These are the activations of a small neural network, seen along a few directions. Each row is one input.
In each table, some parts of the input vary, and every possible input appears once, in random order.
A made-up example of a description, with smaller parts first: ring(8) and (point or line(9) or (values(3) and line(6))).
Shared parts are said once, and a part with two or three values counts as separate values.
In the rows, 128 means zero.

Other details of the inputs shift rows strongly along three fixed directions, in all tables alike. That doesn't count.

Rows:
x1: [122 139 151  73 136 185 189 144  79 175 140 168 156 102]
x2: [114 114 104 192 130  45 109 135 156 146  91  93 130 164]
x3: [134 214 181 119  56 128 244 135  94 147 112 170 126 144]
x4: [158 106 122 154 170 189 123  84 156 122  83 182 113  60]
x5: [155 115 150 156 132 114 161 114 159 119  93 136 138 111]
x6: [138 110  85 180  70  64 101 137 151 129  86  95 105 149]
x7: [116  97 118 141 167 186 102 102 128 112  71 197 100  80]
x8: [128 184 131 180 113 119 154  95 139 149  56 159 139 134]
x9: [139 175 133  79 117 126  91 139 113 103 168 123 146 169]
x10: [104 156  89 143 135 146   8 125 163  93 166  92 139 136]
x11: [125  86 120  82 160 139  36 143 156 123 213  84 147 164]
x12: [143 148 125  95 125 169 189 132  97 127 153 131 136  94]
x13: [ 91 112 110 181 109  96 174 109 155 118  90 123 116 148]
x14: [102  98  74 182 107 114 116 120 160 109  96 120 125 140]
x15: [151 126 126  88 143 153 133 127 102 115 123 154 121  98]
x16: [151 138 115  55 129 132 104 173  94 162 194  89 169 130]
x17: [117 109 114 173  69 103 164 122 129 141  71 137 104 152]
x18: [110 133 139 109 103  79 187 153 113 172 132 106 158 180]
x19: [132 115 127 179  86  68 118 122 141 125  88  99 102 129]
x20: [132 137 131  89 118 115 134 156 114 112 194  73 152 127]
x21: [138 152 168  86 116  82 232 161  87 127 145 126 135 175]
x22: [130 150 173 112 105 112 208 150  81 147 159 126 107 141]
x23: [150 173 162 104 159 208 115 102 135 119 152 174 143 103]
x24: [114 118 135  76  98 110 104 163 102 148 206  77 120 177]
x25: [133 114 117 134 146  99  61 133 134 142 133  89 146 112]
x26: [100 109 157 121 187 193 133  98 120 117  84 203  90  68]
x27: [134  88 121 156 170 202 112  84 156 124  90 189 116  84]
x28: [138 111 156 100 198 183  95 127 130 119 187 134 128 101]
x29: [106 112  91 199 119  57 126 118 162 104 114  83 113 164]
x30: [133 102 117 103 168 122  21 138 135  95 150 107 123 101]
Each input here is: values(5) and (point or ring(5)).
Changing only the values(5) part turns x27 into x1. The same change can be made to x4. Which row results?
Answer: x16
Which other rows does x24 become when the values(5) part takes its other values? List them by row number.
Answer: x11, x13, x18, x26
Start at x17 and move only the ring(5) part, one step at a time. The first step leads to x24. Which rows follow, in order?
Answer: x22, x19, x6
Which other rows does x5 become when the values(5) part takes its other values? List them by row number.
Answer: x19, x20, x25, x30

Rows:
x31: [109 159 151 153 126 155 163 109 121 140  85 169 112  94]
x32: [129 116  79 188 101  81  54 115 165 129  88 102 123 150]
x33: [134 123 139  62 115 111 151 162  82 158 180 106 151 156]
x34: [147 134 145  80 109  99 146 156  91 138 176  88 141 133]
x35: [118  82  74 185 102  65  83 123 164 129  71  94 121 159]
x36: [ 99  91 117 155 174 143  61 114 145 119 124 136 105 108]
x37: [139 114 125 151 124 152 205 106 135 134  66 180 125  94]
x38: [110 108 118 152 135 155 150 109 139 114 107 155 107 105]
x39: [126 131 142  89 124 113 138 165 100 142 177  97 124 143]
x40: [126 162 158 146 126 162 198 100 115 132 107 173 115 108]
x41: [116 129 114 137 105 103  91 131 148 109 141 107 125 174]
x42: [101  89 114 117 194 198  24 120 135 111 166 127 106  84]
x43: [128 167 130 131  97  96 161 133 121 113 136 115 135 167]
x44: [133 122 142 101 149 187 180 119 120 122 142 164 132  97]
x45: [114 125 150 166 153 136 180 102 133 126  81 166  92  94]
x46: [127  80  84 190 124  57  80 124 176 129  72 109 133 162]
x47: [151 145 132  97  89 105 158 144 123 134 138 122 156 175]
x48: [115 107 135 121 181 174  26 134 121 114 169 115  99  60]
x49: [111 135 137 145 132 169 108 114 128 125 102 166 100 100]
x50: [153 129 137 102 114  85 180 152 119 145 139 107 148 158]
x51: [126 125 125  77 156 196  29 130 111 127 173 137 123  94]
x52: [117 149 127 109 158 186  46 133 111 115 162 134 114  88]
x53: [127  97 105 134 129 102 108 135 155 117 137  94 142 167]
x54: [146 160 141  67 117 129 134 151 109 143 180 107 172 152]
x55: [145 165 134 106 113 113 149 137 125 112 155 114 154 163]
x56: [115 106  97 146  92 100 133 145 137 127 124 106 121 153]
x57: [123 154 148 147 128 172 157 111 112 141 105 169 108  91]
x58: [114 118 135 123 115 102 157 149 108 147 133 121 125 150]
x59: [129 122 116 131 181 186  20 110 155 110 161 130 127  96]
x60: [127 123 158 143 148 138 213 107 126 137  87 177 126 115]
x61: [122 125 136  72 111 132 150 167  90 145 188  96 139 155]
x62: [132 147 154 154 124 150 196  94 143 118  71 187 120 120]
x63: [131 126 145 138 141 137 177 113 112 147  83 162 105  86]
x64: [138 121 134 113 139 101 140 142 137 124 154 103 136 152]
x65: [147 113 143  87 183 174  61 136 116 121 179 120 132  69]
x66: [128 152 126 114 100 106 130 133 118 144 129 113 146 146]
x67: [ 99 136 121 205 137 126 112  85 168 114  57 157 104 108]
x68: [142 133  84 178 102  67  78 125 169 110  85 103 143 165]
x69: [121  84  65 174  96  79  81 128 164 123  90 100 122 149]
x70: [141 119 129 162 109  55 153 130 157 109 115  91 136 160]
x71: [146 169 132  66 101 125 131 154  85 135 179 106 154 149]
x72: [144 111 117 114 108 100 164 143 127 140 124 109 153 162]
x73: [134 159 144  80 124 126 132 143 124 127 185 103 165 161]
x74: [127 142 174 139 140 140 208 111 108 121 113 156 106  87]
x75: [152 154 149 113 136 172 164 114 112 144 124 165 141 100]
Changing only one part turns x62 into x51. The same change can be made to x59. Which row results?
Answer: x32
Changing only one part turns x34 into x70. The same change can be made to x33. Which row results?
Answer: x60
What do these inputs look like to the network?
Answer: ring(5) and (values(4) or line(5))
List by row number the other rows that have the ring(5) part in common with x47.
Answer: x37, x46, x50, x54, x65, x68, x72, x75
